W =
[[  5  -3  -1  -9  -4  -2  11   2  -2   1  14  -4   9  -9   1   6]
 [-10   1   0  10   4   3 -17  -3   2  -4 -20   8 -10  10  -4 -11]
 [ -6   4  -2  -1  -1   3  -1  -1  -3   5  -1  -2   0   1   3  -3]
 [ 12   0  -2 -16   2   1  -7   2   5   9   6   2  12  -9 -17  -9]
 [ 28   0 -13 -55  10   5 -21   1  13  30  19   9  40 -28 -49 -31]]
W[-5,0]: 5
W[0,1]: -3
W[-4,0]: -10
W[:, 5]: [-2, 3, 3, 1, 5]
W[:, -8]: [-2, 2, -3, 5, 13]
W[-1,-12]: 10
W[:, -6]: [14, -20, -1, 6, 19]
W[-3]: [-6, 4, -2, -1, -1, 3, -1, -1, -3, 5, -1, -2, 0, 1, 3, -3]
W[:, 0]: [5, -10, -6, 12, 28]
W[-4,-3]: 10
W[3,0]: 12
W[4,1]: 0
W[4]: [28, 0, -13, -55, 10, 5, -21, 1, 13, 30, 19, 9, 40, -28, -49, -31]
W[-5]: [5, -3, -1, -9, -4, -2, 11, 2, -2, 1, 14, -4, 9, -9, 1, 6]
W[:, 12]: [9, -10, 0, 12, 40]
W[-3,-2]: 3
W[-2]: [12, 0, -2, -16, 2, 1, -7, 2, 5, 9, 6, 2, 12, -9, -17, -9]
W[2,-4]: 0
W[3,15]: -9
W[4,15]: -31
W[-3,2]: -2
W[:, 6]: [11, -17, -1, -7, -21]
W[:, -13]: [-9, 10, -1, -16, -55]
W[0,-11]: -2
W[-4]: [-10, 1, 0, 10, 4, 3, -17, -3, 2, -4, -20, 8, -10, 10, -4, -11]
W[4,-13]: -55
W[:, -15]: [-3, 1, 4, 0, 0]
W[-4,-2]: -4
W[-4,2]: 0
W[:, 14]: [1, -4, 3, -17, -49]
W[-1,-4]: 40
W[3,-5]: 2
W[:, -3]: [-9, 10, 1, -9, -28]

a =
[[  0 -45  21   1  32]
 [ -5 -39  34 -34   9]
 [-10 -47  47 -49  20]
 [ -3 -39  22 -27 -10]
 [ 12 -17  29  -8 -16]]
a[0][0]	0
a[0][3]	1
a[3]	[-3, -39, 22, -27, -10]
a[-4][1]	-39
a[0][1]	-45
a[3][-4]	-39
a[-3][2]	47
a[-3][-1]	20
a[:, -1]	[32, 9, 20, -10, -16]
a[-5][-3]	21
a[3][-2]	-27
a[1][-5]	-5
a[:, 3]	[1, -34, -49, -27, -8]

B = [ 50 -56 -20 -42 -17  26 -50 -37]
B[0] = 50
B[2] = -20
B[5] = 26

A =
[[  1  -2  -7 -41 -54 -54  21  -3  -3 -37  10 -10   6  14 -17]
 [ -1 -40  -5  -4 -14   4 -17  23 -28   3   4  58 -19   2  -3]
 [ 38  -5  33 -32 -10  -7  15  -3 -17 -19   4 -32 -16  36 -21]
 [-36  24  49  43  49  40  51 -17  -3 -32   5  28  -4 -23   4]
 [ 19 -20  -6   1  -1 -22  -4  -9  -1 -12  -1  24 -14 -22  -4]
 [ -7   8  15  10  28  -7  21  -2   2 -29   5   7  -6 -18  10]
 [  3 -25  -5   1  -6  -6  -7  -8  15   7  -6  17   3   0  -8]]
A[0][-15]	1
A[:, 11]	[-10, 58, -32, 28, 24, 7, 17]
A[:, 4]	[-54, -14, -10, 49, -1, 28, -6]
A[2][-4]	-32
A[3][-6]	-32
A[-7][1]	-2
A[-4][-4]	28
A[0][3]	-41
A[-6][-11]	-14
A[-3][-6]	-12
A[2][13]	36
A[-2]	[-7, 8, 15, 10, 28, -7, 21, -2, 2, -29, 5, 7, -6, -18, 10]
A[6][7]	-8
A[6][9]	7
A[-3][-9]	-4
A[:, 0]	[1, -1, 38, -36, 19, -7, 3]
A[1][-12]	-4
A[3][-13]	49
A[-4][7]	-17
A[-7][11]	-10
A[5][-5]	5
A[4][12]	-14
A[3][13]	-23
A[-3]	[19, -20, -6, 1, -1, -22, -4, -9, -1, -12, -1, 24, -14, -22, -4]
A[-2][-9]	21
A[5][-3]	-6
A[-6][9]	3
A[:, -2]	[14, 2, 36, -23, -22, -18, 0]
A[2][0]	38
A[-7][-9]	21
A[2][-9]	15
A[1][-10]	4
A[-1][3]	1
A[5][-11]	28
A[6][4]	-6

grid =
[[-20  27 -39 -28  42 -11 -18 -14  -5 -36  -7]
 [ 33  32 -34  -4 -43  15  22  56  38  32  17]
 [ 62 -10 -15  10 -36  23   8 -32 -11  26  27]
 [ 56  12 -13  21 -35 -40 -37  -7   9   5 -45]
 [ 11  -9  33 -16  23  -9  -4 -20   7 -10 -19]]
grid[0,0] = -20
grid[2,6] = 8
grid[0,3] = -28
grid[0,9] = -36
grid[3,4] = -35
grid[0,6] = -18
grid[4,3] = -16
grid[4] = [11, -9, 33, -16, 23, -9, -4, -20, 7, -10, -19]
grid[2,0] = 62
grid[1] = [33, 32, -34, -4, -43, 15, 22, 56, 38, 32, 17]
grid[4,1] = -9
grid[3,5] = -40
grid[0,5] = -11
grid[2] = [62, -10, -15, 10, -36, 23, 8, -32, -11, 26, 27]
grid[1,3] = -4
grid[0,8] = -5
grid[4,9] = -10
grid[1,7] = 56
grid[:, 6] = [-18, 22, 8, -37, -4]
grid[4,5] = -9
grid[:, 0] = [-20, 33, 62, 56, 11]
grid[:, 2] = [-39, -34, -15, -13, 33]
grid[1,9] = 32
